A small network was trained on made-up records. Each row is its average activation on records with the value named, seen along a few directions.
Values that are neighbours, or in one group, have similar rows; names and order tell nothing.
In the rows, zero is written as 500.
Random noise pushes rows far along 2 fixed directions. That doesn't count. These rows show it; they differ only by the noise:
[627 613 162 286 543 145 490 361 350 423 713 824 532 423 490 550]
[445 476 301 565 665 275 323 221 296 407 728 761 717 670 499 499]
[511 588 548 617 526 447 429 336 384 444 518 389 589 609 565 501]
[497 569 520 619 547 428 410 317 371 439 545 435 611 625 557 499]


ZITU, 12 values:
tekor: [255 340 487 704 709 685 316 355 478 482 366 673 849 570 421 403]
bon: [420 609 418 451 451 703 552 509 558 375 397 640 567 495 475 497]
ruv: [311 285 326 545 529 623 537 495 635 554 607 738 464 611 463 539]
rar: [594 621 285 502 587 396 587 332 488 451 543 770 608 519 367 548]
bipan: [511 320 572 593 585 359 507 438 452 557 669 528 424 667 388 512]
gef: [523 479 331 465 441 449 728 555 599 577 627 584 258 491 450 640]
zavi: [321 174 740 641 608 616 384 629 513 633 488 420 576 580 476 412]
tege: [409 530 663 807 630 549 322 247 399 403 502 319 702 745 608 463]
tuso: [281 177 527 657 619 680 404 544 611 673 550 683 610 550 377 509]
lus: [684 685 559 271 422 428 441 673 503 397 471 401 428 347 589 430]
dipog: [432 366 873 620 424 610 379 652 534 489 481 146 364 685 572 402]
gok: [377 452 764 614 425 784 369 603 471 573 231 122 628 453 621 401]
The values of ZITU form a network in which each value has 3 neighbours.
Name the neighbours of tege, in listed order. -> rar, bipan, lus
Name the neighbours of zavi, in listed order. -> tuso, dipog, gok
A value of ZITU combines one of 2 hidden first parts with one of 6 second parts; all combinations occur once.
Changing only the second part turns bipan into zavi. tege has the same second part as bipan; what does that change turn tege into? -> gok
Changing only the second part turns gef into dipog. rar has the same second part as gef; what does that change turn rar into? -> lus

GUBIT, 12 values:
lefas: [480 442 231 232 516 474 531 621 514 512 551 802 551 364 458 483]
vere: [469 637 388 776 540 575 387 168 482 569 409 536 662 533 473 590]
gab: [503 692 832 838 450 619 646 308 427 368 371 168 522 838 498 461]
kal: [461 322 522 445 395 420 476 623 496 532 799 443 256 497 609 643]
misav: [787 790 482 428 325 403 806 587 521 423 556 195  99 418 529 583]
pidiz: [734 655 551 343 517 249 522 492 402 514 461 300 487 334 577 483]
difu: [424 360 319 500 553 410 567 394 547 602 657 843 465 624 401 599]
nobet: [483 510 711 682 529 710 172 593 521 345 415 339 654 572 459 421]
rav: [565 568 414 441 350 525 804 658 721 662 304 480 387  84 477 628]
gelud: [538 309 886 411 494 621 566 697 473 711 268 142 439 505 408 378]
vure: [560 774 316 292 432 519 476 438 486 386 440 679 558 416 623 442]
vok: [320 292 621 384 516 627 425 782 624 458 383 496 484 428 592 349]
A value of GUBIT combines one of 2 hidden first parts with one of 6 second parts; all combinations occur once.
Changing only the second part turns rav into gelud. vere has the same second part as rav; what does that change turn vere into? -> pidiz
Changing only the second part turns misav into gab. kal has the same second part as misav; what does that change turn kal into? -> difu
